Here are a small network's activations along a few directions, averaged over the inputs that share one value of a field.
Values that are neighbours, or in one group, have similar rows; names and order tell nothing.
In the rows, zero is written as 500.
Strong random noise was added to every row along 13 fixed directions; ignore it. To show where, here is one row again and again, with new noise each time:
[600 401 552 724 530 387 574 333 502 439 464 489 294 562 499 646 343 321
 592 530 610 405 396 539 403 518 552]
[526 425 394 501 496 535 458 604 552 454 387 295 454 386 415 550 420 494
 650 498 533 403 438 427 478 502 438]
[612 672 469 321 420 527 482 655 555 429 421 523 557 569 648 508 617 751
 578 490 446 679 566 564 473 521 650]
[607 555 248 447 494 500 428 554 339 554 390 357 559 371 529 592 496 652
 609 488 437 526 507 653 544 604 637]
[594 572 439 549 619 532 441 434 331 443 440 589 698 830 569 647 578 516
 548 487 550 731 489 514 631 630 441]
[545 268 620 696 523 503 600 550 489 488 382 496 574 464 378 413 516 555
 407 499 715 565 528 369 596 405 524]
[674 445 544 410 403 479 432 543 670 321 529 638 488 515 623 451 576 696
 588 455 471 618 569 437 507 631 626]
[427 487 559 474 512 613 464 589 732 383 442 407 422 382 405 459 407 366
 571 453 469 337 484 312 471 386 340]
[528 517 550 546 533 562 525 537 546 483 420 530 645 530 556 427 563 569
 478 527 647 575 622 449 602 470 567]
[535 668 556 473 570 528 542 561 407 610 603 507 380 470 412 352 508 673
 706 597 486 522 307 390 589 601 759]
[349 701 374 459 791 543 457 681 430 683 301 327 537 498 692 392 536 619
 320 408 564 407 488 349 480 292 650]
[569 408 410 543 403 508 446 407 482 529 532 422 534 534 566 596 462 391
 502 562 574 465 596 602 487 660 421]
[610 528 477 417 435 503 603 610 506 590 556 385 547 426 550 433 533 621
 370 592 479 600 539 618 464 541 581]
[386 726 552 341 393 636 613 659 579 442 465 529 671 754 536 567 626 525
 710 685 520 607 586 588 562 491 355]
[515 497 475 430 359 541 451 633 367 573 470 378 335 456 312 531 481 599
 632 476 404 509 331 454 442 529 504]


KUL, 17 values:
gafa: [347 312 521 501 382 485 505 611 428 537 534 487 547 652 446 486 624 583
 684 622 613 502 461 435 569 613 350]
zuz: [338 597 457 456 513 502 433 501 437 607 505 450 452 307 538 468 506 458
 396 452 405 346 534 550 459 403 519]
vuku: [556 496 430 494 486 411 397 433 443 493 547 528 447 351 563 517 490 515
 430 406 371 489 513 622 452 516 588]
pote: [755 628 510 501 568 468 555 385 616 288 424 524 473 476 460 618 363 425
 536 400 433 639 418 587 419 402 548]
pulo: [358 556 369 415 521 457 443 550 361 538 441 534 603 660 544 596 626 649
 654 537 569 522 486 516 547 550 466]
malu: [505 453 523 441 441 430 514 584 446 565 469 565 421 582 537 453 566 715
 514 436 493 543 462 432 458 482 624]
dumin: [424 578 505 427 560 479 362 519 601 469 527 513 477 617 721 479 558 479
 378 407 468 484 538 443 388 458 454]
bebor: [658 444 347 505 472 472 560 529 390 531 413 381 630 482 495 559 522 624
 500 519 535 657 520 651 534 519 562]
lofaf: [411 705 610 451 553 539 620 499 507 505 633 622 541 557 503 439 547 464
 531 594 329 538 459 588 564 491 517]
fof: [402 564 495 553 486 573 477 510 199 629 404 460 578 351 171 521 499 476
 471 433 453 558 430 548 561 328 443]
gimas: [440 542 434 406 401 548 350 487 448 575 492 378 399 466 415 524 448 443
 533 446 527 411 455 410 404 518 415]
daka: [528 552 443 357 526 531 363 446 417 531 616 489 464 648 435 622 467 362
 286 356 271 572 378 456 366 518 248]
vefot: [447 723 575 501 610 573 608 527 450 588 472 483 469 444 323 383 429 494
 591 536 505 512 354 403 561 356 617]
kegar: [360 435 373 487 527 461 445 448 396 592 634 599 664 362 523 433 609 590
 531 563 486 419 626 573 686 668 515]
pimep: [447 675 438 601 509 490 501 512 435 628 215 394 478 459 664 513 519 605
 580 515 749 458 631 626 441 316 851]
guvep: [404 510 579 399 505 494 608 575 650 522 537 532 560 620 694 445 570 457
 115 482 432 519 663 584 385 304 391]
baro: [382 384 427 414 374 510 356 501 493 494 519 554 554 450 416 490 558 551
 655 505 537 418 566 425 563 632 422]
The values of KUL form a ring.
List every value one step from dumin, in the order listed.
Answer: gafa, vuku
List every value one step from malu, in the order listed.
Answer: bebor, vefot
List every value one step from baro, in the order listed.
Answer: pulo, gimas
List every value one step from pimep, in the order listed.
Answer: lofaf, guvep
